A small network was trained on made-up records. Each row is its average activation on records with the value named, seen along a few directions.
Values that are neighbours, or in one group, have similar rows; names and order tell nothing.
In the rows, zero is written as 500.
Random noise pushes rows far along 14 fixed directions. That doesn't count. These rows show it; they differ only by the noise:
[462 529 379 360 517 222 684 319 592 789 457 583 482 134 443 452 444 443
 394 445 365 630 360 400]
[536 452 513 592 480 520 546 533 480 492 544 376 474 510 412 345 536 524
 545 494 526 599 580 524]
[550 463 472 482 427 375 596 458 469 482 329 526 450 368 279 354 416 518
 389 390 437 443 459 415]
[435 621 378 578 549 528 654 611 775 299 492 571 493 352 582 339 501 551
 577 317 573 260 622 614]
[532 529 499 537 488 509 488 494 519 481 511 597 545 540 490 461 399 465
 447 473 389 565 478 514]
[532 582 621 536 386 506 483 319 505 244 316 656 559 675 499 442 388 547
 440 453 405 446 497 422]
[461 431 741 349 496 686 391 391 394 419 650 513 591 717 540 617 386 493
 468 439 490 565 337 558]
[600 481 763 454 331 331 536 329 331 494 219 556 387 548 378 509 471 580
 334 510 484 554 590 539]
[580 460 610 490 509 425 600 386 566 529 470 497 495 435 360 404 496 583
 453 508 347 574 573 523]
[535 368 413 490 544 675 375 651 604 576 574 358 408 652 582 381 423 354
 512 297 490 355 369 496]
[633 408 535 489 570 510 437 480 448 459 426 435 540 523 267 544 653 508
 442 510 457 426 468 468]
[688 540 597 528 572 505 571 251 716 429 484 534 712 526 466 341 670 508
 513 553 417 395 512 371]
[608 408 683 344 494 385 601 398 573 836 630 432 557 425 594 333 450 405
 439 437 536 612 442 473]
[408 366 492 370 653 479 421 457 622 367 641 450 579 446 554 442 618 556
 512 615 475 323 569 436]
[400 459 490 368 636 427 382 466 551 394 559 435 587 294 369 559 693 417
 355 442 434 516 381 656]
[584 439 492 535 604 532 699 713 572 585 628 573 461 351 279 485 345 665
 527 451 347 517 660 649]


N, 12 values:
n8: [478 513 582 548 479 462 464 371 435 468 569 446 524 434 518 401 703 467
 429 688 553 675 579 649]
n3: [410 505 535 460 561 582 588 582 703 494 619 477 487 442 564 394 378 581
 582 432 404 411 548 596]
n12: [290 562 559 195 495 329 518 432 475 660 546 581 584 398 677 763 316 487
 496 351 521 646 270 459]
n2: [459 493 488 460 392 515 536 441 524 401 421 475 476 387 475 302 424 492
 398 477 513 406 427 457]
n5: [461 382 602 426 453 483 441 503 458 396 373 417 322 562 452 557 558 597
 463 514 581 288 576 597]
n7: [504 547 358 584 489 571 310 480 487 539 366 358 350 710 566 730 639 465
 615 504 459 587 450 391]
n6: [386 470 751 429 455 594 424 617 404 313 618 369 610 534 526 465 487 510
 491 396 686 486 528 655]
n1: [544 549 757 517 326 513 606 316 425 476 407 404 479 642 580 344 443 518
 551 477 631 505 497 423]
n9: [594 444 488 524 541 645 479 515 677 546 488 285 443 556 566 375 733 363
 550 387 637 279 430 541]
n11: [345 531 488 481 448 628 568 239 588 458 507 467 336 477 652 509 513 555
 518 533 499 423 452 552]
n4: [556 512 505 576 452 564 488 512 511 556 524 455 505 499 413 387 419 409
 519 459 397 590 403 539]
n10: [545 592 545 596 333 538 538 643 374 574 570 539 550 531 602 382 394 419
 487 496 689 622 514 515]
N is arranged as a tree with 4 forks.
Name the neighbours of n10, in listed order. -> n12, n2, n7
Name the neighbours of n1, in listed order. -> n3
Name the neighbours of n8, in listed order. -> n9
How many steps from neighbour to neighbour lead from n6 to n4, at the fewest? -> 2
